Each row below holds a small network's activations on one input, seen along a few directions.
Each table varies a few parts of the input and shows all the possible inputs, shuffled.
A made-up example of a description, with smaller parts first: one of 6 places along a line, together with either a single point or one of 9 places around a ring or (one of 2 separate values, together with one of 5 places around a ring).
Shared parts are said once, and a part with two or three values counts as separate values.
In the rows, 128 means zero.

Other details of the inputs vary at random and push rows far along two fixed directions, the same in every table; ignore that.

A family of inputs:
x1: [125 160 136  81 136 152  96 127 143 117 133]
x2: [ 97 158 120 148  87 121 142 133 132 120  98]
x3: [114 156 129 130  76 114 142 136 123 122 101]
x4: [137 164 134  92 157 146 104 118 131 132 132]
x5: [124 150 120 141  97 120 143 123 114 146 109]
x6: [137 156 132  94 153 157  99 115 135 142 137]
x7: [137 165 134  93 157 146 103 122 130 130 132]
x8: [154  79 148 100 185 124 111 138 140  94 165]
x9: [121  44 121 180 127 107 154 141 135 112 143]
x10: [149  55 141 118 173 124 118 134 144 102 169]
x11: [128 155 126 127 110 127 133 129 114 141 115]
x12: [149 163 140  82 143 138 107 122 121 135 133]
x13: [114 157 118 143 120 134 131 130 123 137 112]
x14: [141  62 135 150 123  96 155 134 126 115 140]
x15: [126 152 123 133 105 124 137 127 113 143 113]
x16: [102 142 106 171  95 134 143 123 123 153 107]
x17: [169  73 155  86 174 114 116 132 133 100 168]
x18: [109 151 112 159 106 126 142 124 122 143 105]
x19: [107 150 112 164 102 125 147 120 122 147 102]
x20: [135 159 130  96 154 159  97 125 132 136 138]
x21: [113  36 115 201 110  99 168 136 133 119 135]
Each input here is: one of 3 separate values, together with either a single point or one of 6 places along a line.
Changing only the choice among 3 separate values turns x12 into x7. The same change can be made to x14. Which row results?
Answer: x19
Which other rows does x20 become when the place on the line of 6 takes its other values? List them by row number.
Answer: x6, x9, x10, x16, x21
Which other rows does x21 become when the choice among 3 separate values takes its other values? List them by row number.
Answer: x4, x17

A family of inputs:
x22: [125 226 134  66 114 161  94 115 128 143 105]
x23: [136 112 139 124 132 109 136 141 125 106 131]
x24: [149  46 144 129 168 104 137 130 139 101 158]
x25: [147 189 141  50 160 165  84 116 134 134 138]
x26: [135 189 135  71 199 182  72 108 147 139 142]
x27: [109 126 109 176  93 118 153 131 115 147 110]
x28: [136 115 141 127 113 110 139 145 123 110 128]
x29: [154  85 136 124 156 127 123 129 125 128 154]
x30: [121 101 132 139 104 113 142 143 129 113 126]
x31: [112 128 109 178 102 115 157 124 112 149 105]
x32: [112 124 107 177  97 122 153 129 112 152 109]
x33: [ 92 160 101 177  66 127 154 115 120 162  90]
x34: [136  47 141 140 145  90 147 139 140  83 147]
x35: [144  49 144 131 161  99 139 132 141  97 157]
x36: [126 226 129  65 124 165  87 110 129 143 110]
x37: [130 100 134 118 131 122 123 137 134 108 141]
x38: [103 123 110 171  87 122 150 128 123 148 113]
x39: [155  90 138 123 162 121 126 124 126 125 151]
x40: [141  72 136 113 198 155  95 133 154 110 177]
x41: [138 187 129  77 194 190  69 119 137 145 147]
x42: [144  98 132 123 140 131 124 117 134 132 145]
x43: [124 109 137 147  97  95 157 137 129 108 115]
x44: [132 220 130  62 135 170  81 117 126 149 125]
x45: [123  99 120 156 170 139 123 130 138 125 143]
x46: [142  44 140 131 144 103 135 138 144  89 160]
x47: [152 176 141  51 170 167  79 108 135 139 144]
x48: [149  46 140 134 157 106 139 150 129  97 161]
x49: [161 175 148  55 179 159  85 105 133 142 144]
x50: [158  40 143 122 165 120 124 133 139 111 174]
x51: [ 93 169 104 178  72 118 165 122 115 157  82]
x52: [129  81 127 135 174 147 111 125 153 116 157]
x53: [147 198 137  59 157 162  82 123 124 135 137]
x54: [ 95 174 100 183  70 117 158 125 109 154  85]
x55: [ 92 179 100 179  69 115 158 126 108 150  79]
x56: [ 95 177 108 171  59 122 156 135 108 151  81]
x57: [ 98 164 102 182  80 118 158 121 110 160  90]
x58: [138 100 139 117 148 112 128 129 138 104 143]
x59: [134 108 143 118 109 111 135 135 135 104 129]
x60: [134  96 129 127 140 131 125 129 131 129 145]
x61: [126 234 136  70 122 154 100 115 125 142 101]
x62: [109 130 124 159  68 110 156 140 122 128 104]
x63: [140  44 138 142 145  97 142 150 131  88 153]
x64: [ 92 163 100 177  64 130 157 129 113 162  91]
x65: [116 138 124 164  80  99 162 139 115 125 101]
x66: [135 103 129 139 139 112 142 137 122 118 134]
Changing only one part turns x37 into x34. The same change can be made to x64. Which row results?
Answer: x51
Changing only one part turns x56 into x30. The same change can be made to x41. Which row results?
Answer: x40
Describe the family of inputs behind these rows.
Answer: one of 5 places around a ring, together with either a single point or one of 8 places along a line
Start at x39 and move only the place on the line of 8, one step at a time. The first step leads to x31. Which rows follow, in order?
Answer: x57, x66, x54, x55, x23, x65
